A small network was trained on made-up records. Each row is its average activation on records with the value named, seen along a few directions.
Related values have similar rows: they may be neighbours, one step apart, or belong to one group.
In the rows, 500 means zero.
Random noise pushes rows far along 15 fixed directions. That doesn't count. These rows show it; they differ only by the noise:
[479 384 146 600 415 363 528 647 497 391 525 580 762 400 296 534 500 454
 592 533 446 478 683 377 517]
[512 585 507 416 495 263 288 513 485 390 498 614 558 531 387 830 596 498
 447 479 408 615 699 495 535]
[429 530 364 459 617 538 558 419 580 493 440 522 444 455 594 324 423 486
 607 621 435 568 556 375 509]
[601 460 621 484 349 495 508 465 457 551 557 448 600 431 467 376 363 596
 483 504 560 522 429 478 528]
[530 357 627 757 290 562 557 405 244 199 617 381 530 635 430 591 717 448
 494 299 408 332 578 556 414]
[438 658 626 316 393 437 488 568 510 628 515 487 399 452 284 670 580 559
 678 503 387 356 509 598 592]
[575 357 263 453 625 564 570 576 585 451 455 500 418 458 508 457 472 415
 422 676 534 462 485 270 380]
[376 496 498 320 609 453 471 265 541 643 317 511 686 680 472 752 428 374
 540 494 359 505 605 411 408]
[394 526 457 600 775 408 579 572 452 398 772 443 608 463 470 811 753 398
 653 473 600 452 698 587 520]
[529 386 586 540 544 419 469 326 609 575 522 494 649 538 570 478 380 480
 412 395 465 625 493 421 518]
[589 469 459 568 377 352 354 688 542 395 653 655 405 451 490 425 530 524
 345 657 539 520 582 508 564]
[651 495 438 442 468 441 585 255 657 401 464 301 555 516 555 520 416 500
 533 518 510 483 728 302 344]
[513 496 602 487 712 496 624 626 723 489 500 533 582 486 541 586 589 522
 418 402 590 712 427 394 510]
[635 382 385 592 519 666 582 532 720 373 600 460 496 543 580 245 700 591
 461 441 378 521 283 515 547]
[564 285 491 678 175 586 525 538 564 462 423 681 534 388 130 528 671 660
 326 307 593 335 682 520 561]
[312 360 564 638 491 656 692 476 480 596 552 583 467 441 364 429 603 458
 575 488 539 284 551 524 562]
[518 411 567 521 374 604 543 383 567 540 361 609 581 445 434 324 419 628
 409 449 541 575 517 413 541]


Values of Mero:
e2: [467 657 411 575 377 475 496 587 584 580 484 442 614 538 537 437 484 609
 553 431 739 440 742 737 449]
e10: [523 406 676 504 313 588 465 396 426 492 471 712 593 403 349 409 545 657
 410 535 445 522 426 492 634]
e1: [378 601 492 471 383 626 623 659 443 465 303 485 434 601 400 528 571 477
 549 503 544 377 561 540 385]
e4: [507 601 195 530 425 398 250 532 599 362 413 632 646 676 562 412 585 531
 482 569 334 582 617 668 527]
e3: [556 558 519 538 635 507 364 667 301 277 521 474 605 673 660 550 588 498
 416 429 448 740 282 566 430]
e17: [530 452 451 466 436 399 645 574 452 325 523 472 752 349 201 700 587 496
 625 454 386 515 561 285 530]
e16: [688 448 712 489 408 279 457 520 457 512 726 376 385 240 346 606 433 495
 471 440 412 469 294 365 623]
e6: [571 516 488 477 432 556 535 293 715 481 420 557 472 509 633 235 395 595
 449 599 531 581 619 454 539]
e15: [755 381 360 409 562 492 304 489 487 401 496 452 355 562 546 675 572 445
 316 523 383 470 326 463 397]
e9: [619 576 555 457 525 569 557 598 513 259 561 433 510 677 635 501 694 490
 379 569 475 576 308 507 444]
e13: [465 487 553 643 400 459 500 544 382 498 630 469 230 458 661 212 350 346
 525 654 490 367 370 521 540]
e8: [398 428 462 444 581 418 505 341 401 501 592 371 367 556 550 507 444 257
 627 610 123 342 330 319 447]
e11: [485 531 442 561 518 457 656 534 592 385 403 329 284 620 657 521 451 357
 508 426 437 478 594 321 294]
e5: [399 359 363 726 455 448 514 276 716 480 557 566 552 667 573 463 660 388
 517 353 204 375 625 553 544]
e18: [379 469 505 546 605 811 750 399 415 504 449 552 871 504 600 245 549 565
 656 503 484 619 203 517 598]
e12: [624 453 483 408 468 301 426 497 453 268 546 499 450 441 443 603 495 374
 490 715 305 515 491 233 488]
e14: [518 479 381 476 483 453 457 639 535 496 517 601 552 522 452 574 560 437
 425 556 490 506 417 539 544]
e7: [574 382 201 705 352 557 438 516 562 454 568 518 583 341 270 414 724 655
 513 278 483 347 532 667 649]
Each value of Mero is a pair of two hidden parts, and every pair occurs once (6 first parts, 3 second parts).
- e3 and e17 share the first part; e3 and e7 share the second. Which value has the first part of e7 and the second part of e17? => e9
- e11 and e5 share the first part; e11 and e1 share the second. Which value has the first part of e1 and the second part of e5? => e4
- e13 and e14 share the first part; e13 and e12 share the second. Which value has the first part of e12 and the second part of e14? => e6

Values of Luzu:
p11: [526 563 637 743 649 430 602 737 533 173 747 347  60 434 675 498 697 457
 492 401 594 564 638 464 432]
p3: [202 430 305 607 515 657 498 280 461 728 185 652 658 640 591 325 315 408
 564 393 404 469 536 584 495]
p13: [671 668 445 293 627 658 214 559 234 319 434 474 301 554 698 408 496 652
 363 712 599 701 338 604 408]
p16: [506 297 324 721 349 544 353 635 234 475 292 506 401 695 484 604 365 387
 345 188 471 485 537 573 313]
p15: [396 664 582 522 336 463 338 615  45 561 470 581 556 559 567 501 262 523
 579 546 701 571 631 756 490]
p6: [426 589 391 522 214 355 436 435 731 533 261 553 472 699 495 402 386 537
 550 376 285 510 817 507 437]
p5: [576 688 529 290 706 547 426 146 397 348 348 420 285 323 394 938 683 616
 629 412 516 557 786 449 499]
p9: [567 557 588 198 721 416 405 354 437 497 415 523 493 344 439 642 353 535
 451 710 507 710 504 201 495]
p12: [549 525 462 510 564 599 678 446 391 361 485 336 532 437 657 313 331 530
 628 552 591 645 542 316 391]
p2: [637 492 613 430 187 221 246 682 629 640 612 634 722 711 411 714 533 468
 313 476 368 450 372 716 571]
p1: [564 619 315 392 662 546 581 385 672  71 392 516 639 519 533 478 770 568
 533 625 313 728 553 235 470]
p4: [515 603 714 513 579 142 339 729 673 634 847 577 377 352 514 636 571 475
 504 444 395 586 310 661 797]
p8: [571 510 663 296 494 732 591 505 681 669 324 605 453 518 428 549 568 648
 376 527 619 496 353 537 506]
p17: [488 860 595 440 559 383 627 864 638 430 571 454  27 181 504 531 584 585
 639 595 791 480 671 492 551]
p14: [689 565 581 337 235 380 363 300 550 504 493 454 250 526 679 268 221 469
 293 939 608 349 634 332 356]
p10: [552 404 355 516 580 551 380 252 229 628 402 278 728 503 507 575 274 488
 509 323 592 498 442 532 378]
p7: [274 475 319 715 623 390 466 633 457 552 589 568 225 379 414 550 545 370
 555 479 598 310 811 593 547]
The values of Luzu form a ring.
- A walk along Luzu starts at p10 and steps to its neighbour p14. Put p6, p9, p12, p2, p1 in the order it reaches them. => p2, p12, p6, p9, p1
- What is the length, in steps, of the shortest route from p11 to p15? => 4
- Which values are neighbours of p3? Give them in the order they are listed. => p4, p17
